Each row below holds a small network's activations on one input, seen along a few directions.
In each table, some parts of the input vary, and every possible input appears once, in random order.
Descriptions start from the smaller parts, as in this example, which fits no table here: values(2) and (point or ring(9) or (line(4) and ring(8))).
Shared parts are said once, and a part with two or three values counts as separate values.
In the rows, 128 means zero.

Other details of the inputs vary at random and push rows far along two fixed directions, the same in every table; ignore that.

A family of inputs:
row 1: [118  96 102 133 161 170  94 101 143 166 185  98]
row 2: [147 165 162 142 131  64 132 206  89 182 138 118]
row 3: [117 123  95 165 124 131 106  74 102  87 122 120]
row 4: [163 187 165 121 147  65 159 188  84 157 148 138]
row 5: [119  91 113 177 111 154  92 105 128  96 110 135]
row 6: [102 138 100  99  65  96 202 116 167  78  32 135]
row 7: [150 146 154  68 151  85 166 184 108 196 105  81]
row 8: [112 156  99 109  57  99 164 126 192  76  44 150]
row 9: [162 100 109 114 167 172  82  99 134 149 148  94]
row 10: [138 107 145 122 161 188  79  94  87 126 171 116]
row 11: [119 153 135  86 158  85 158 200 114 209 120 101]
row 12: [168  91 138 171 159 172  98 123 109 125 169 149]
row 13: [ 79 141 140 137  62 103 136 136 164  68  50 136]
row 14: [128  82 115 121 163 156  76 108 149 156 177 105]
row 15: [122 102 135 155 115 171 118  92 151  62 119 153]
row 16: [167 105 124 182 157 153 107 110  95 129 182 142]
row 17: [110  94  96 130 108 146 116  93 184  95 137 147]
row 18: [ 98 109  84 141 105 157 136  87 180 105 143 141]
row 19: [138 157 137  86 159  91 178 202 122 194 134 128]
row 20: [127 186 183 101 139  77 141 175  81 181 136 115]
row 21: [ 85 164 139 116  50 112 165 122 145  54  65 173]
row 22: [147 124 145 142 167 170 113  75  87 125 183 141]
Each input here is: values(2) and (ring(5) or ring(6)).
Q: The inputs of row 14 and row 17 match in every part but the values(2) part. If row 10 is changed in the same way as row 14 into row 17, which row does it become?
A: row 21
Q: Change only the ring(5) part in row 7. List by row number the other rows that result.
A: row 1, row 9, row 11, row 14

A family of inputs:
row 23: [106 123 104 103 123 115 133 130 150 150 102  99]
row 24: [ 99 135 119 135  80 124 138  98 142  73  79 141]
row 25: [120 110  99 159 125 151 111  71 109  93 117 127]
row 26: [144 141 159 130 146 105 117 177 108 166 150 122]
row 27: [141 157 159 112 145  98 138 165 101 166 142 117]
row 28: [145 135 150 128 151 114 117 163 118 168 165 121]
row 29: [135 140 137  78 144 103 141 176 139 187 121  96]
row 30: [123 105  99 107 151 138 123 117 142 161 133  93]
row 31: [135 116 134 134 139 149 108 129 132 133 154 133]
row 32: [139 164 172 109 121  84 137 200 130 161 131 133]
row 33: [144 148 157 118 152 113 120 152  93 160 150 115]
row 34: [150 116 139 127 157 145 112 134 128 150 174 129]
row 35: [113 142 128 128 118 119 131 122 114 121 116 127]
row 36: [102 120 117 151  82 128 128 112 155  78  87 147]
row 37: [129  87  94 174 140 172  87  72 124 102 149 128]
row 38: [112 113 113 153 117 146 115  82 113  90 108 127]
row 39: [134 104 107  94 153 151 126 120 153 155 134 102]
row 40: [102 131 109 151  75 114 138 118 156  80  80 149]
row 41: [147  91 124 148 159 186  94  74 100 108 153 122]
row 42: [ 66 180 120 108  25  65 198 144 178  62  17 162]
row 43: [143 151 158 119 147 100 139 165  93 163 135 117]
row 44: [153 140 159 105 154 123 130 177 129 170 165 133]
row 45: [133 142 133 130 120 118 138 130 111 118 109 131]
row 46: [139 167 167  98 133  96 148 181 107 161 127 127]
row 47: [151  94 104 146 165 180 108  69 105 116 163 124]
row 48: [128 104 100  97 152 145 130 118 151 158 136 101]
row 49: [135 112 128 149 141 138 111 126 121 134 149 125]
row 50: [150 125 144 121 157 139 129 129 102 143 150 123]
row 51: [129 135 139 122 114 120 133 145 152 121 125 142]
row 52: [152  85 107 152 157 185  97  85 131 113 167 133]
row 53: [152 148 144 125 156 107 136 154  89 166 146 116]
row 54: [106 130 118 131  86 127 148 102 144  73  76 145]
row 55: [125 117 106 139 115 148 134  86 131  85 107 139]
row 56: [130 111 121 143 146 147 109 120 128 140 162 127]
row 57: [149  95 120 135 161 187 101  73 118 109 163 126]
row 58: [ 97 127 111 142  78 115 147 118 163  83  85 150]
row 59: [ 94 159 133 129  81  81 146 164 149 121  91 142]
row 60: [122 144 143 121  98 101 149 163 152 117 100 145]
row 61: [137 171 155 108 116  66 166 206 133 164 119 138]
row 62: [118 109 109 138 124 152 122 104 151 111 141 141]
row 63: [139 114 115 153 143 136 114 121 120 136 151 126]
row 64: [ 93 131 104 140  94 127 141  92 136  89  94 136]
row 65: [119 108 117 154 126 147  96 101 133 111 143 129]
row 66: [147 150 153 100 155 117 145 159 108 167 154 125]
row 67: [136 131 135 119 138 134 132 118 119 128 141 128]
Q: Describe the family of inputs behind these rows.
A: ring(5) and (point or (values(2) and line(4)))
Q: The inputs of row 59 and row 56 match in every part but the ring(5) part. If row 38 is changed in the same way as row 59 into row 56, which row does it become?
A: row 43
Q: Change only the ring(5) part in row 30. List by row number the other rows that result.
A: row 23, row 29, row 39, row 48
Q: Change only the ring(5) part in row 40. List by row number the other rows that result.
A: row 37, row 52, row 61, row 63
